These are the activations of a small neural network, seen along a few directions. Each row is one input.
Each table varies a few parts of the input and shows all the possible inputs, shuffled.
Descriptions start from the smaller parts, as in this example, which fits no table here: one of 6 places along a line, together with either a single point or one of 11 places along a line or (one of 3 separate values, together with one of 5 places around a ring).
Shared parts are said once, and a part with two or three values counts as separate values.
(in the rows, 128 means zero)

Other details of the inputs shift rows strongly along three fixed directions, in all tables alike. That doesn't count.

A family of inputs:
row 1: [130 187 119 124 133  99 116 107 101 105 148 117]
row 2: [152  71 136  85 131 136 142 137 170 160  92 153]
row 3: [136 150 114  98 124  85 107  99 128 107 137 107]
row 4: [111 161 102 154 120 120 101 130 107  91 141  71]
row 5: [131 164 186 140 177 123 148 117  88 143 142 189]
row 6: [124 185 130 127 142  98 108 118 111 112 138 107]
row 7: [108 164 113 151 114 115  91 121 115  94 154  75]
row 8: [121 131  89 143  89 171 113 164 152 123 123  85]
row 9: [122 184 132 137 138 121 129 129  98 129 147 141]
row 10: [129  92  83 119  93 149 117 139 163 119 123  91]
row 11: [137 168 123 120 133  99 119 114 102 114 128 124]
row 12: [136  79 132  99 123  65  92  75 140  90 137  95]
row 13: [145  78 126 102 124  59 101  78 123  93 127  99]
row 14: [118 140 198 162 169 137 139 117  90 134 157 175]
row 15: [141  40 123 113 122 147 144 131 155 139 108 148]
row 16: [120 142  69 148  90 168 119 154 137 109 132  80]
row 17: [141  80 137  99 128  60  95  79 135  95 126  91]
row 18: [124 178 107 138 109 185 142 177 134 154 125 135]
row 19: [120 155 109 145 123 109 102 113 107  83 142  77]
row 20: [135 135 106 111 116 157 130 152 161 140 115 126]
row 21: [119  85 131 138 124 172 138 157 150 147 117 134]
row 22: [136  64 161 133 133 158 157 136 131 166 127 186]
row 23: [124  61 162 132 135 158 150 137 140 166 133 180]
row 24: [142 129  70 102 104 134 122 141 153 115 103  96]
row 25: [121 173  99 146 123 180 145 177 124 147 119 136]
row 26: [ 92 135 191 188 156 117 180  98 103 141 128 168]
row 27: [144 123 195 115 175  93 142  98  97 147 129 192]
row 28: [117 164 144 159 127 134 120 127  97 125 159 128]
row 29: [133 159 150 118 138 112 121 120 119 133 134 142]
row 30: [115 158 131 137 135  67 156  96 135 116 108 113]
row 31: [150  73 123  87 119 136 148 136 159 159 100 161]
row 32: [131 162 194 135 178 117 143 110  97 142 146 187]
row 33: [117 177 110 142 119 184 136 179 141 152 126 132]
row 34: [117 176 104 140 115 182 141 178 136 154 130 134]
row 35: [119 175 104 146 128 180 142 179 129 147 116 129]
row 36: [142  38 134 111 123 142 141 135 158 146 100 143]
row 37: [138  32  99  96 102 116 122 117 167 128 112 110]
row 38: [128  96 129 123 132  79 106  91 111  99 138 108]
Description of these inputs: one of 2 separate values, together with either a single point or (one of 3 separate values, together with one of 6 places around a ring).
Question: Changing only the choice among 2 separate values turns row 10 into row 3. The same change can be made to row 23. Which row results?
Answer: row 34
Question: Which other rows does row 8 become when the choice among 2 separate values takes its other values? List them by row number.
Answer: row 29

A family of inputs:
row 39: [130 162  98 125  79 194  95 184 145 156 152 100]
row 40: [148  79 114  70 131 143 161 170 151 181  81 171]
row 41: [ 86 187 145 182 138 101 107 148  74 115 164  98]
row 42: [105 128 158 162 143 215 160 194  99 205 158 189]
row 43: [164  56 151  98 140 153 158 146 192 154  56 147]
row 44: [141 159 133 145 132 129  90 104  80  72 158 107]
row 45: [158 101 124  68 120  69  59 105 101 114 127  92]
row 46: [163 102 181  54 145  70 123  81 149 166 132 177]
row 47: [156  85 114  91 131 164 158 135 175 166 112 190]
row 48: [ 98 137 189 170 172 152 143 108  66 146 190 223]
row 49: [117 174  65 118 111 164 144 178 149 158 114 103]
row 50: [163 109  36  76 109 134 117 149 153 112  73 107]
row 51: [131  87 129  98 121  48  68 100 132 104 121  72]
row 52: [123 123  51 146 108 177 121 183 100 113 131 108]
row 53: [123 199 154 157 146 110 124 100 129 101 121  95]
row 54: [143 229 132 109 147 102 102 133  73 129 128 124]
row 55: [102 231 131 123 130 112 118 115 105 132 152 122]
row 56: [132 162  70 136 113 175 159 157 140  97 111 107]
row 57: [163  87 185  85 146  98 151  58 165 119 143 178]
row 58: [140  82 111 114 124  83 100  84 107  61 150  91]
row 59: [114 112  75 105 107 105 142 164 181 133  78  85]
row 60: [100 194 110 187 154 129 117 123  45 104 196 130]
row 61: [ 97  64 133  97 113 132 165 135 222 176  87 151]
row 62: [ 91 178 118 177  87 191 109 188 163 153 155  97]
row 63: [118 135  90 105  84 136 126 154 220 149 102  85]
row 64: [108 146 200 179 201 113 187 106  97 143 117 176]
row 65: [113 221 145 147 148  98 119 138 101 127 125 118]
row 66: [137  94 102 162  36  30 147  58  71 118 127  98]
row 67: [133 188  84 164 109 212 101 197  97 126 159 127]
row 68: [ 99  98 169 210 162 207 179 173 114 169 123 159]
row 69: [115 172 166 181 138 121  92 101 106  94 152  85]
row 70: [127 181 166 178 146 127  88 126  84  94 144  88]
row 71: [155  89 192 114 184  87 145  93 116 128  68 160]
row 72: [148 180  78 134 110 193 141 164 140 104 104 109]
row 73: [146 121  75  85 144  50 119  93 105  80 114 116]
row 74: [105 178  53 134 108 179 145 152 147 123 122 123]
row 75: [118 172 173 151 142 198 171 202 158 203 117 198]
row 76: [140  61 183  90 159  86 119 115  83 155 141 178]
row 77: [108 187 129 137 128 122 142  80 130  83 156 118]
row 78: [171 118  77  83  90 154 126 138 193 100 105  92]
row 79: [115 201  85 148 156 103 140 111  85 103 155 128]
row 80: [171  23 151  97 114 181 133 138 175 139 128 169]
row 81: [173  97 164  75 171  84 134  94 119 139 130 206]
row 82: [137 141 189 161 187 156 127 134  34 148 161 230]
row 83: [134  32 172 120 156 101 145  67 124 116 164 170]
row 84: [136  88  76 117 120 120 148 149 166 104  45  70]
row 85: [103  61  97 137  95 151 116 127 181 107  91  58]
row 86: [157 133 135  80 113  84  60 119 109 121 158  97]
row 87: [150  62 176 108 156 105 113  83 112 141 168 199]
row 88: [ 84  93 162 181 140 181 167 181 144 192 143 170]
row 89: [143  85  38 129  10  79 188 104 144 144  62  97]
row 90: [131 164 146 151 112 134  95  90 115  80 189 108]
row 91: [146  90 139 126 141  76  79  94 104  79  97  64]
row 92: [130  92  98 108  80 138  86 169 188 137 120  73]
row 93: [112 117 129  91 109  86  81  94 122 120 157  98]
row 94: [ 82 211 136 165 150  79 143 121 118 126 149 108]
row 95: [174 139 118  39 118  48  83  98 141 119 121  97]
row 96: [137  87 166 112 172  91 176  65 133 119 144 180]
row 97: [ 66 142 103 165  84 176 119 172 171 144 138  89]
row 98: [100 120 163 163 149 193 193 147 163 165  85 167]
row 99: [114  45 153 133 113 199 160 124 167 140 143 181]
row 100: [112 145 149 182 153 106 115 125  67  88 126  85]
Question: Changing only one part turns row 74 into row 48. The same change can be made to row 72. Which row results?
Answer: row 44
Question: Changing only one part turns row 63 into row 62. The same change can be made to row 55. Which row results?
Answer: row 93
Question: What is each input in this table made of?
Answer: one of 2 separate values, together with either a single point or (one of 5 places around a ring, together with one of 6 places around a ring)
Question: Which other rows does row 59 become when the place on the ring of 5 takes its other values? List them by row number.
Answer: row 40, row 56, row 73, row 84
Question: Which other rows does row 47 become when the choice among 2 separate values takes its other values? List them by row number.
Answer: row 87
Question: Which other rows does row 64 become when the place on the ring of 6 takes its other values? List them by row number.
Answer: row 43, row 53, row 71, row 84, row 98

A family of inputs:
row 101: [137 133 143 116 132  58  87  77  90  94 162 113]
row 102: [105 220 113 191 130 159 132 139  70 105 168 117]
row 103: [138 128 180  95 177  44 117  73  91 126 143 169]
row 104: [156  66 147  68 135 115 145 109 166 159 100 178]
row 105: [108 164 194 185 166 134 170 119  59 143 149 187]
row 106: [133 187  95 144 106 204 158 187 151 156 106 133]
row 107: [140 123 146 126 144 170 176 166 149 174 104 185]
row 108: [122 159 154 125 131  84  89 100 102 106 170 101]
row 109: [149  58 116  97 128 131 108 129 160 116 103 103]
row 110: [128  64  99 105 101  91 121 109 174 114  92  84]
row 111: [125 154  84 157 110 212 118 192 137 120 110  90]
row 112: [126  70 113 104 111 123 122 117 180 126 121 103]
row 113: [138 127 162 131 150  80 108  84  72 117 164 153]
row 114: [106 154  95 174 100 197 158 184 136 141 108 113]
row 115: [109  97 181 162 146 186 177 157 148 189 111 190]
row 116: [114 225 155 145 156 132 126 129  76 133 158 159]
row 117: [118 180  70 136 102  74  81  91 112  54 153  37]
row 118: [140  66 136 105 116 132 121 134 151 147 126 145]
row 119: [150  56 142  76 150 101 149 123 161 157  95 167]
row 120: [119 129  36 119  69 132  97 143 176  82 117  31]
Question: What is each input in this table made of?
Answer: either one of 2 separate values or one of 6 places around a ring or (one of 3 separate values, together with one of 4 places along a line)

A family of inputs:
row 121: [125 166 194 146 171 117 143 123  79 153 153 196]
row 122: [122 168 140 142 139 156 138 151 128 144 125 145]
row 123: [139  33 110 118 108 180 163 156 179 159  91 153]
row 124: [139  89  72  74  89  93 111 117 172 119 103  80]
row 125: [131  57 152 119 138 163 146 145 157 154 108 154]
row 126: [124 186 104 146 123 172 125 168 135 134 118 105]
row 127: [122 196  71 122  98  93  90 126 120  89 136  54]
row 128: [108 157 140 166 128 161 141 145 124 136 147 132]
row 129: [113 154 137 165 128 157 129 151 104 134 144 137]
row 130: [117 185  90 144 111 160 142 154 125 126 125 113]
row 131: [121 141 100 125 104  67  90  89 117  88 148  65]
row 132: [140  42  90  83 100 100 107 115 189 107  98  74]
row 133: [123 170  81 136 108 161 137 160 135 123 116 104]
row 134: [128  58 158 135 133 192 161 168 142 183 110 186]
row 135: [124 122 177 129 155  59 111  71 105 101 156 128]
row 136: [131 167 188 148 181 122 150 117  74 143 144 190]
row 137: [144  27 172  89 142  55 121  68 135 130 129 156]
row 138: [117 159 102 167 114 170 133 157 117 118 128 110]
row 139: [132  77 137 135 131 168 151 147 136 147 107 156]
row 140: [137 151 166 112 162  50 104  79  85 113 148 135]
row 141: [137  83 113 102 113 165 148 157 186 160  91 143]
row 142: [117 170 180 160 166 142 121 114  72 128 182 179]
row 143: [124 182  91 147 119 162 136 163 123 124 119 112]
row 144: [125 138 109 137 115  99 117  97 117  96 139  91]
row 145: [146 167  81 103 101 118  92 127 133  92 140  77]
row 146: [142  85 172  79 151  47 122  60 141 125 125 152]
Question: What is each input in this table made of?
Answer: one of 2 separate values, together with either a single point or (one of 3 separate values, together with one of 4 places along a line)
Question: A walk changes only the place on the line of 4. It starts at row 124 and steps to row 127. List the rest of the walk in order.
Answer: row 121, row 140
Question: Which other rows does row 122 become when the choice among 3 separate values takes its other values? List them by row number.
Answer: row 121, row 143
Question: Which other rows does row 122 become when the choice among 2 separate values takes its other values? List them by row number.
Answer: row 132
